A small network was shown many inputs. Here are its activations along a few directions, one row for each input.
In each table, some parts of the input vary, and every possible input appears once, in random order.
Descriptions start from the smaller parts, as in this example, which fits no table here: ring(5) and (point or line(9) or (values(2) and line(6))).
Shared parts are said once, and a part with two or three values counts as separate values.
In the rows, zero is written as 128.

Other details of the inputs shift rows strongly along two fixed directions, in all tables alike. That doesn't count.

Table:
R1: [172  95  89 109 124 116 147 162 143 137 145  93 103]
R2: [183 156  78 107 145  91 140 173 156 137 144 100 141]
R3: [117 132 188 172 107 180 120  49 110 123 127 197 131]
R4: [148 135  77  88 133 110 120 192 140 119 142  95 169]
R5: [124 123 192 160  98 160 121  54  74 141 121 179 131]
R6: [ 40 191 114 137 149  78 100 157 140 147 114 121 154]
R7: [205  66 156 133 114 168 177  90 106 115 129 133  76]
R8: [ 43 201 127 127 138  88  69 155 111 152 134 133 177]
R9: [209  68 129 139 116 160 161  85 127 118 154 114  61]
R10: [187 122 109 104 159 136 181 166 183 103 126 122 115]
R11: [ 65 143 172 170 125 154 118  81 129 125 103 182 131]
R12: [ 91  85 169 151  95 170  83  52  89 115 123 138 113]
R13: [ 14 165 118 122 133 100  74 159 126 130 108 116 180]
R14: [145 136 105 103 150  89 166 189 147 132 106 109 142]
R15: [178 102  97  98 134 119 142 157 140 125 144  89  97]
Each input here is: values(3) and line(5).
Q: Which other rows does R6 become when the values(3) part takes its other values? List them by row number.
A: R2, R9

Table:
R16: [162  63 120 103 108 141 143 144 108 110 115  99 125]
R17: [195 133  87 100 120 113 141 167 121 149 162 102 150]
R18: [118  80 137 154  83 176  90  52 115 126 149 127  90]
R19: [187 103 154 145 118 172 160  96 119 103 131 165 139]
R20: [130 125 173 146  86 153 106  86  57 134 151 163 132]
R21: [131 154 118 103 174  72 166 198 156 131  94 115 144]
R22: [126 168 112 111 180  83 159 187 190 125 101 125 131]
R23: [ 90  91 140 160  92 170  95  64 133 113 142 148 106]
R24: [ 66 178 145 123 161  75 128 170 110 152  94 124 149]
R25: [ 12 202 154 160 134  86  88 100  95 159 124 132 130]
R26: [ 86 163 139 116 156  73 122 166 105 161 109 108 133]
R27: [143  87 103 123  93 134 112 116 121 116 153  88 104]
R28: [237 124  68 102 129 141 162 153 147 122 182 103 108]
R29: [118 174  88 112 170  84 151 187 187 134 136 113 112]
R30: [150 116 150 165  86 164  96  59  76 140 167 152 111]
R31: [ 61 180 126 122 147  65 115 159 113 169 123 110 140]
R32: [ 79 126 117 132 135 148 102 119 160 119 113 134 132]
R33: [116  96 112 109 123 124  89 129 110 141 130  86 125]
R34: [184 117 128 156 108 172 136  88 133 114 169 146 111]
R35: [193 116 121 136 119 170 147 112 156 121 147 156 116]
R36: [ 33 186 157 166 156 115 105  96 146 146  93 165 128]
R37: [ 26 124 159 124  97 115  61 114  79 136 112 134 152]
R38: [128 137 179 158 117 176 119  70 121 109 134 187 137]
R39: [151 106 182 151  85 171 122  74  69 134 129 171 136]
R40: [ 74 167 156 138 165  97 137 133 147 133  88 149 145]
R41: [110 122  92  86 160 102 142 205 147 104  94  86 173]
R42: [248  94 112 102 124 147 189 158 137 105 132 125 138]
R43: [218  62  96 100 129 156 170 144 182  89 122 104 108]
R44: [125 174  80 113 167  75 140 182 168 149 138  99 114]
R45: [143  72 136 124 117 170 148 110 131  95 107 123 121]
Q: What is each input in this table made of?
A: values(3) and ring(10)
Q: The inputs of R22 and R38 match in every part but the values(3) part. If R26 is changed in the same way as R22 into R38, which row does it become?
A: R20
Q: Which other rows does R25 become when the values(3) part takes its other values? List them by row number.
A: R27, R30
Q: Which other rows does R32 become when the ring(10) part takes its other values? List them by row number.
A: R16, R18, R23, R27, R33, R37, R41, R43, R45
Q: Which other rows does R33 become when the values(3) part takes its other values? List them by row number.
A: R17, R31
